These are the activations of a small neural network, seen along a few directions. Each row is one input.
In each table, some parts of the input vary, and every possible input appears once, in random order.
A made-up example of a description, with smaller parts first: ring(5) and (point or (values(2) and line(4)) or line(11)).
Shared parts are said once, and a part with two or three values counts as separate values.
(in the rows, 128 means zero)

Other details of the inputs vary at random and push rows far along three fixed directions, the same in every table; ignore that.

Table:
row 1: [ 76 132 145  82 103 126 132 154 134 172 115]
row 2: [138  76 204  73 165 153 113 182 119 165  87]
row 3: [ 66 134 117 132 105  97 100 103 117 134 120]
row 4: [210 125 129 232 118  87 115  94 125  99 189]
row 5: [134 152  75  89 172 196 164  87 181 119  78]
row 6: [ 85 158 120 113 109  75 110 125 138 144 135]
row 7: [111 163  72 107 136 161 191 113 143  99 118]
row 8: [133 106 174 141  88  85 103 141  99 145 154]
row 9: [116 124  88 106 165 191 180  84 184 135  88]
row 10: [148  89 200  97 142 141 104 155 109 142 120]
row 11: [ 89 121 138 138 116  89  96 161  96 127 172]
row 12: [126 167  50 153 109 130 175 102 120  94 138]
row 13: [114 122 160 134  81  78  97 128  87 148 164]
row 14: [239  75 158 167 146 165 135 136 141 117 138]
row 15: [211 101 148 175 122 137 139 120 113 123 132]
row 16: [117 125  82 100 164 189 178  79 184 129  82]
row 17: [ 97 149 143 119  77 106 120 135 112 142 131]
row 18: [ 70  96 176  69 172 159 118 142 151 148  77]
row 19: [ 93 114 154  82 151 134 131 180 131 123 110]
row 20: [ 96 101 144  79 154 129 137 179 137 133 112]
row 21: [ 66 161 101 122  96  78  84 112 115 140 126]
row 22: [184  90 129 167 140 125 141 144 122  85 151]
row 23: [ 82 116 145 161  99  76  74 115  97 130 142]
row 24: [112  99 183 100 113 115 119 166 122 163 119]
row 25: [218 111 134 225  86 114 114 121 105 106 162]
row 26: [113 170  63 114 144 174 173 112 145 111 126]
row 27: [ 62 157 101 126  89  84  85 112 115 139 129]
row 28: [137 140  77 123 161 177 181 121 150 119 134]
row 29: [139  77 199  89 152 141 116 158 115 162 120]
row 30: [142 126 103  92 176 192 191 136 157 100  92]
row 31: [142  94 182 116 166 108  97 164 133 134 105]
row 32: [220 122 118 216  91 121 115 108 106 105 167]
row 33: [227  88 151 181 167 124 119 126 152 102 138]
row 34: [163 147  75  88 139 193 195  88 162 141  98]
row 35: [117 123  87 103 167 190 178  82 181 135  84]
row 36: [ 61 175 122 132 107  72 109 118 111 154 143]
row 37: [111 108 142 143 106  84  73 129 125 127 146]
row 38: [116  78 196  85 174 147  87 168 148 136  89]
row 39: [ 83 135 138  60 115 131 131 141 129 169 111]
row 40: [ 94 110 163  49 178 132 128 162 166 159  83]
row 41: [125  83 178 123 175 135 109 188 105 132 133]
row 42: [124  67 197  94 199 152 109 206 115 139 109]
row 43: [110 215  42 170  94 105 166  62 142 125 143]
row 44: [ 72 177 121 119  99  69  95 118 123 132 137]
row 45: [112 159  56 111 146 168 177 114 149 123 129]
row 46: [107 149 154 146 100  60  78 135 116 122 150]
row 47: [ 88  99 153  70 163 137 147 176 131 132 109]
row 48: [133 138  67  84 174 189 170  88 187 133  82]
row 49: [111 223  49 166  88 107 165  58 149 113 151]
row 50: [174 129 100 218 111 106 112 123  91  87 186]
row 51: [ 93 155 123 126 121  77  99 128 120 141 124]
row 52: [176 123  98 203 114 109 112 130 115  95 190]
row 53: [235  76 161 182 135 159 130 139 138 116 144]
row 54: [ 64 137 141  88 146 135 125 165 117 137 135]
row 55: [122 215  38 147  88 111 152  62 154 101 138]
row 56: [ 73 161 122 104  82  97 113 115  87 162 137]
row 57: [ 99 140 156 153 104  54  96 132 119 139 166]
row 58: [ 91 155 125 109  91 106 125 115  93 158 130]
row 59: [ 83 110 153 165 101  79  75 120 100 131 145]
row 60: [178  88 136 165 140 124 144 145 119  88 156]
row 61: [192  69 170 171 174 172 125 116 152  98 115]
row 62: [149 190  54 136  78 147 165  64 130 115 139]
row 63: [205  51 175 149 193 163 150 175 125  95 115]
row 64: [114  69 189  84 183 137 125 202 115 129  97]
row 65: [212  83 156 152 178 164 109 127 158  97 107]
row 66: [132 174  64 115 109 172 196  93 149 147  93]
row 67: [ 62 156 116 116  92  87 123 143 100 108 150]
row 68: [125 121 177 133  93  97  87 134  84 136 158]
row 69: [217 105 156 177 114 138 133 117 118 105 144]
row 70: [ 93 157 134 111  82 111 107 134 111 143 141]
row 71: [ 83 159 133 114  76 114 120 136 119 147 131]
row 72: [149 196  49 142  75 150 166  65 134 114 139]
row 73: [238  90 164 191 129 164 123 135 132 100 144]
row 74: [150 151  83  96 150 214 195 112 168 151  77]
row 75: [144 156  72 123 162 189 172 124 159 112 122]
row 76: [ 60 151 105 111 102  87 121 156 103 128 133]
row 77: [188 124 114 210 121 124 118 124 106  76 186]
row 78: [123 102 178  99 122 113  98 157  96 156 117]
row 79: [ 93 120 167  62 183 133 126 164 153 164  72]
row 80: [ 66 157 100 124 112  99 107 152 104 138 150]
row 81: [154 152 101  77 156 210 201  94 158 140  83]
row 82: [ 51 149 123 127  89  89  90 100 118 123 133]
row 83: [188 151 125 228 105  86 109  90 117  91 185]
row 84: [109 123 156 122  81  82  90 130  89 150 161]
row 85: [225  78 138 190 166 144 102 116 134  95 124]
row 86: [ 82 137 143  66 125 135 127 135 109 171 102]
row 87: [104 108 140  88 153 125 105 137 152 145 101]
Each input here is: values(3) and ((values(2) and line(4)) or ring(10) or line(11)).
The inputs of row 76 and row 20 match in every part but the values(3) part. If row 56 is changed in the same way as row 76 into row 20, which row does it become?
Answer: row 29
The inputs of row 21 and row 87 match in every part but the values(3) part. If row 59 is changed in the same way as row 21 into row 87, which row does it become?
Answer: row 9
Change only the line(4) part in row 52. List by row number the other rows that result.
Answer: row 11, row 28, row 45
Change only the line(11) part in row 83. List by row number the other rows that result.
Answer: row 5, row 18, row 38, row 44, row 46, row 49, row 55, row 61, row 65, row 82
Change only the line(4) part in row 12. List by row number the other rows that result.
Answer: row 63, row 64, row 76
Change only the values(2) part in row 80. List by row number the other rows that result.
Answer: row 76

Table:
row 88: [152 102 161 146 142  99  97 164 111 109 148]
row 89: [ 56 150 137  93  80  80 112 133 110 159 118]
row 90: [150 132  97 167 139 146 152 110 151 107 141]
row 91: [168 164  94 173  94 141 138  82 124 118 139]
row 92: [ 69 102 188  48 138 117 100 178 126 186  94]
row 93: [142 114 145 172  73  96 112 139  73 116 183]
row 94: [157 151  85 151 133 139 153 118 145  97 139]
row 95: [150 124  94 138 151 154 147 107 142 100 118]
row 96: [139 122 143 159 118  99 103 152 120 101 158]
row 97: [141 137  91 152 145 146 156 109 151 114 133]
row 98: [169 132 111 143 157 146 147 134 133 109 124]
row 99: [162  50 225  97 166 135  88 181 126 157 117]
row 100: [160 119 134 107 153 187 146 121 146 145  93]
row 101: [178 111 132 122 146 173 139 115 144 137 116]
row 102: [ 73 182  83  77 105 133 173  88 148 153 101]
row 103: [152 125 164 175  86  77  93 115 100 119 169]
row 104: [130 123 126 181 114  81 101 126 105 115 170]
row 105: [142 130  90 141 141 152 149 106 147  97 123]
row 106: [119  77 179 117 159 133 101 168 131 114 119]
row 107: [ 49 173  93 136  94  76 111 118 100 143 152]
row 108: [ 47 155 108 103 110  95 109 127 104 134 126]
row 109: [ 67 176 117  50 135 165 164 111 151 169  83]
row 110: [170  93 149 100 164 175 154 143 154 146  79]
Describe the family of inputs behind these rows.
Answer: point or ring(10) or (values(3) and line(4))
Change only the values(3) part in row 106. List by row number the other rows that result.
Answer: row 90, row 96
Change only the line(4) part in row 96. List by row number the other rows that result.
Answer: row 88, row 94, row 98
A walk changes only the ring(10) part. It starts at row 102 and steps to row 89. List the rest of the walk in order.
Answer: row 110, row 92, row 99, row 101, row 100, row 91, row 109, row 103
